These are the activations of a small neural network, seen along a few directions. Each row is one input.
Each table varies a few parts of the input and shows all the possible inputs, shuffled.
Descriptions start from the smaller parts, as in this example, which fits no table here: ring(8) and (point or line(9) or (values(2) and line(6))).
Shared parts are said once, and a part with two or three values counts as separate values.
(in the rows, 128 means zero)

Other details of the inputs shift rows strongly along two fixed directions, in all tables alike. That doesn't count.

A family of inputs:
x1: [123 129 130 136 122 112 139 118 122 132 130 134 139]
x2: [138 124 123 125 131 124 136 114 116 142 126 117 138]
x3: [140 103 145 113 103 184 116 173 138 104 154 142 113]
x4: [126 133 124 129 142 125 125 121 129 139 138 119 138]
x5: [121 121 121 125 145 118 141 116 127 125 121 128 132]
x6: [139 127 125 131 131 118 129 121 125 140 130 119 144]
x7: [126 132 123 137 139 114 143 123 137 127 130 131 130]
x8: [125 136 124 136 144 122 130 120 135 138 136 136 127]
x9: [116 124 124 138 132 110 141 119 135 130 131 134 126]
x10: [103 205 137 135  75 129  55 133 137 111  32  79  64]
x11: [146  89 155 100 101 178 128 166 122  91 136 144 115]
x12: [119 128 119 124 151 125 130 120 120 137 127 132 128]
x13: [124 130 120 125 143 129 131 118 117 140 134 117 133]
x14: [129 128 118 134 116 117 131 118 125 143 133 127 141]
x15: [138 131 121 139 125 121 131 122 128 141 131 124 145]
x16: [133 134 129 139 131 115 139 122 124 128 130 131 141]
x17: [123 133 124 126 149 120 126 123 131 137 133 133 131]
x18: [139  93 147 102 109 169 127 178 140  89 141 148 109]
x19: [135 130 131 130 135 113 135 118 122 126 128 127 143]
x20: [117 129 122 137 136 117 127 116 131 138 138 138 122]
Each input here is: line(4) and ring(5).
Question: Changing only the ring(5) part turns x5 into x2. The same change can be made to x9. Which row results?
Answer: x14

A family of inputs:
x21: [119  94 133 120 123 124 163 137 126  98 139 145 132]
x22: [134  93 128 121 130 128 168 139 129 108 129 151 126]
x23: [ 92 190  90 152 153  81 109  64 123 178  69  90 107]
x24: [125 143 115 149 189 106 147 105 143 143 171 147 153]
x25: [145  80 105 143 141 109 182  96 120 163 224 141 201]
x26: [121 186 116 157 127  72 116  68 103 162  63 103 129]
x27: [104 187 121 156 121  66 110  64 102 149  74  98 136]
x28: [121  66 138 127 136 160 160 161 146 114 226 191 137]
x29: [135 147 168 102  99 157 101 169 141  62  45 103  73]
x30: [101 197 106 142 176  92 101  77 117 161  76  74 115]
x31: [159  78  99 147 145 116 185 102 122 175 214 144 194]
x32: [131 102 161 112  79 203 101 212 156  81 134 169  61]
x33: [126  89 119  98 142 161 121 153 130 135 165 142 125]
x34: [143 142 170  96  58 174  65 188 120  85  62 119  80]
x35: [132 105 114 127 171  79 170 103 130 133 137 137 165]
x36: [157 106 128 120 102 149 126 156 134 135 156 123 154]
x37: [128 197 132 143 145  83 111  77 102 149  66  89 141]
x38: [106  87 122 110 125 165 130 138 126 125 174 146 118]
x39: [128 111 133 123 141 140 121 161 153 121 165 163 123]
x40: [152 160 161 117  58 195  70 190 137  86  71  86  90]
Question: What do these inputs look like to the network?
Answer: line(4) and values(5)
Question: Changing only the line(4) part turns x38 into x33. The same change can be made to x21. Which row results?
Answer: x35
Question: Change only the values(5) part in x31. List by row number the other rows that result.
Answer: x22, x23, x26, x32
